These are the activations of a small neural network, seen along a few directions. Each row is one input.
In each table, some parts of the input vary, and every possible input appears once, in random order.
A made-up example of a description, with smaller parts first: line(4) and (point or line(9) or (values(3) and ring(5))).
Shared parts are said once, and a part with two or three values counts as separate values.
In the rows, 128 means zero.

Other details of the inputs shift rows strongly along two fixed directions, in all tables alike. That doesn't count.

Rows:
x1: [119 118  98 116 103 110 113 106 117  76  93 126 130 183]
x2: [166 102 147 121 132 157 160 143 140 143 141 132 159 162]
x3: [109 110  90 138 106 108  96  83 135  75 107 146 118 162]
x4: [173 115 172 127 146 177 178 179 131 174 149 112 161 120]
x5: [156 122 137 118 151 165 146 151 134 150 148 127 148 133]
x6: [130 153 166 128 139 133 154 153 137 168 141 121 128 104]
x7: [110 155 114 141 140 109  86 116 109 125 128 117  85  48]
x8: [128 136 153 148 129 128 134 141 132 141 141 127 129  96]
x9: [ 92 157 125 134 129 100  87 116 127 127 140 127  84  49]
x10: [131 136 155 120 129 130 159 143 140 149 127 130 145 146]
x11: [140 133 177 124 139 130 172 172 132 180 140 117 154 131]
x12: [150 136 179 133 137 153 188 177 123 166 145 122 169 111]
x13: [123 138 102 136 147 124  74 105 126 130 150 128  68  57]
x14: [110 138 106 137 133 104  91 110 113 111 121 119 102  79]
x15: [119 133 117 123 113 110 112 124 115 103 108 119 122 133]
x16: [133 109  99 115 139 140 110 117 133 112 137 132 135 145]
x17: [132 116 124 131 118 129 140 116 142 120 119 138 150 175]
x18: [121 108  89 114  97 113 118  99 119  64  85 129 136 215]
x19: [157 125 165 130 132 152 183 158 120 145 120 116 166 156]
x20: [138 126 158 115 122 134 174 147 144 144 123 132 165 173]
x21: [107 135 113 119 113 113 115 120 119 105 122 129 124 123]
x22: [113 106  97 114 113  99 115 100 131 101 102 140 129 193]
x23: [116 138 113 140 128 119 105 106 136 123 129 134 106 118]
x24: [102 120  93 120 104 107 101  82 132  75 103 144 111 170]
x25: [140 126 119 129 141 136 105 118 131 135 147 131 102  96]
x26: [105 165 129 135 133 101  86 137 109 132 136 107  85  39]
x27: [151 129 153 132 149 157 139 165 127 168 154 111 129  69]
x28: [107 142 110 143 131 108  90 106 136 127 136 132  99  88]
x29: [132 137 164 122 130 130 163 152 140 157 135 126 150 133]
x30: [126 141 145 127 138 119 135 145 127 161 133 122 117 117]
x31: [137 133 117 124 154 152 112 132 128 139 151 125 113  99]
x32: [147  98 106 110 133 153 133 121 136 110 128 137 156 184]
x33: [125 132 140 142 140 121 125 135 128 160 140 123 124 104]
x34: [120 151 144 152 134 123 112 132 128 143 144 128 101  65]
x35: [145 116 148 134 131 139 160 142 132 157 127 129 156 167]
x36: [112 158 124 143 144 109  90 125 110 135 134 113  89  34]
x37: [143 132 178 123 121 146 181 159 136 149 129 128 162 152]
x38: [135 127 134 128 125 141 156 136 122 123 123 133 145 146]
x39: [106 111  85 115 114  94  99  90 130  96 101 141 112 183]
x40: [125 142 144 118 118 131 146 148 119 132 130 125 141 120]
x41: [120 138 125 117 115 129 137 131 116 114 122 128 130 140]
x42: [146  85 109 118 122 147 137 124 134 108 121 126 155 178]
x43: [131 114 123 138 113 131 135 112 135 103 115 139 137 173]
x44: [108 135 100 144 135 108  84 101 124 131 129 129  88 102]
x45: [125 120 119 110 104 131 147 125 122  99 108 136 152 185]
x46: [148  98 118 122 128 139 130 120 137 120 136 133 141 159]
x47: [118 141 131 144 142 116 107 129 125 160 141 124 107  83]
x48: [123 141 130 134 132 132 131 136 118 132 133 130 122  92]
x49: [134  88  77 119 119 139 107  96 131  84 110 133 125 179]
x50: [128 107 104 127 111 125 131  98 142  99 106 144 145 201]
x51: [ 94 146 112 129 120 100  86 104 127 110 127 134  89  83]
x52: [149 141 177 133 138 153 181 175 122 166 145 123 160 103]
Description of these inputs: line(4) and (values(3) or (values(2) and line(5))).
The inputs of x48 and x12 match in every part but the line(4) part. If x34 is changed in the same way as x48 into x12, which row does it become?
Answer: x8
The inputs of x13 and x2 match in every part but the line(4) part. If x30 is changed in the same way as x13 into x2, which row does it become?
Answer: x22
Which other rows does x42 become when the values(3) part takes its other values? List them by row number.
Answer: x16, x46
Which other rows does x2 become when the values(3) part takes its other values? List them by row number.
Answer: x27, x32

Rows:
x53: [113 117  77 131 100 116  88  84 111  47  95 131 108 147]
x54: [119 145 155 139 137 121 128 135 144 156 149 131 116  78]
x55: [113 146 150 130 135 125 130 139 142 153 154 136 121  78]
x56: [179 106 148 117 157 172 152 173 122 169 149 104 146 125]
x57: [124 126 131 114 118 118 135 133 121 113 114 119 139 138]
x58: [ 96 107  77 139 106  88  71  63 146  81 109 146  93 152]
x59: [ 85 130  75 116 114  86  78  66 144  91 106 154  87 165]
x60: [110 148 123 170 139 109  88 110 124 143 144 130  85  35]
x61: [117 111  98 125 113  99 118 106 117 101  91 125 142 196]
x62: [126 154 150 139 130 155 138 140 132 131 153 137 123  72]
x63: [101 155 127 140 132  95  79 128 112 136 134 107  77  35]
x64: [154  92 130 147 106 153 174 111 140  93 104 146 181 227]
x65: [114 114 106 117 111 109 122  93 151 101 110 150 138 203]
x66: [ 88 120  68 104 104  94  79  87 118  63 102 134 108 144]
x67: [143 140 178 123 130 128 166 175 121 168 129 105 152 133]
x68: [145 127 124 119 165 163 112 139 140 167 178 131 111  71]
x69: [177 102 154 131 161 174 152 154 147 182 166 124 143 131]
x70: [152 125 128 127 168 159 110 135 142 169 173 128 107  73]
x71: [114 117 100 102 107 104 119 108 123  85  95 130 140 198]
x72: [171  60 103 127 142 162 150 112 149 125 125 142 173 236]
x73: [121 127 135 135 122 111 125 117 148 140 127 135 126 155]
x74: [156 119 121 134 170 152 112 154 113 166 148 104 117  78]
x75: [154 102 124 112  98 158 175 128 119  66  92 132 183 221]
x76: [152 136 171 125 126 151 176 173 113 141 131 114 161 112]
x77: [135 132 137 139 119 150 144 121 137 106 130 141 137 132]
x78: [134 127 151  97 117 134 174 162 124 131 119 122 176 185]
x79: [111 147 102 120 116 134 104 119 107  78 121 127 111  87]
x80: [145 124 176 155 137 134 171 152 143 179 139 126 157 127]
x81: [119  99  99 130 108 104 122 102 118  91  89 126 145 188]
x82: [139 118 154 137 128 128 176 135 143 164 117 138 161 200]
x83: [ 93 120  76 143 119  82  73  68 140 101 107 145  98 155]
x84: [112 151 120 156 136 108  89 125  99 131 129 112  91  34]
x85: [110 143 126  95 120 114 137 139 115 124 116 125 128 150]
x86: [158 138 170 148 131 158 175 168 108 141 125 110 162 113]
x87: [ 94 175 122 117 139  93  88 130 109 142 130 113  71  52]
x88: [132 114 134 147 115 129 134 115 140 117 127 139 133 142]
x89: [143 134 172 132 127 158 177 161 138 152 153 138 161 116]
x90: [114 113  98 107 104 101 122 104 120  94  88 129 126 211]
x91: [124 119  64 100 147 138  67 110 114 106 142 121  91  86]
x92: [115 159 132 162 133 127  91 114 129 126 149 129  79  35]
x93: [155 127 122 112 163 158 112 154 118 154 156 108 113  72]
x94: [ 89 149 105 121 127  99  85 103 141 122 138 144  94 101]
x95: [149 132 176 140 129 154 176 156 139 153 146 134 157 118]
x96: [141 121 150 121 124 125 178 151 116 149 103 118 166 198]
x97: [ 85 152 105 115 128  98  91 100 139 127 132 148  85 108]
x98: [126 149 145 120 128 139 139 158 107 131 140 118 131  71]
x99: [139 142 180 133 135 132 172 157 147 187 139 128 138 143]
x100: [155 130 175 136 123 147 172 172 113 147 129 110 157 116]
The inputs of x70 and x68 match in every part but one. If x65 is changed in the same way as x70 into x68, which row does it become?
Answer: x94
What do these inputs look like to the network?
Answer: values(2) and line(4) and (point or line(5))
Which other rows does x55 become when the line(4) part takes its other values? List them by row number.
Answer: x54, x58, x80
Start at x86 and move only the line(5) part, one step at a time. The first step leads to x84. Which rows follow, in order?
Answer: x81, x61, x96
Which other rows does x54 become when the values(2) part takes its other values? List them by row number.
Answer: x57
Which other rows does x62 become when the line(4) part takes its other values? List them by row number.
Answer: x64, x77, x92
Start at x53 and move only the line(5) part, one step at a time. The first step leads to x100. Which rows follow, in order?
Answer: x63, x67, x90
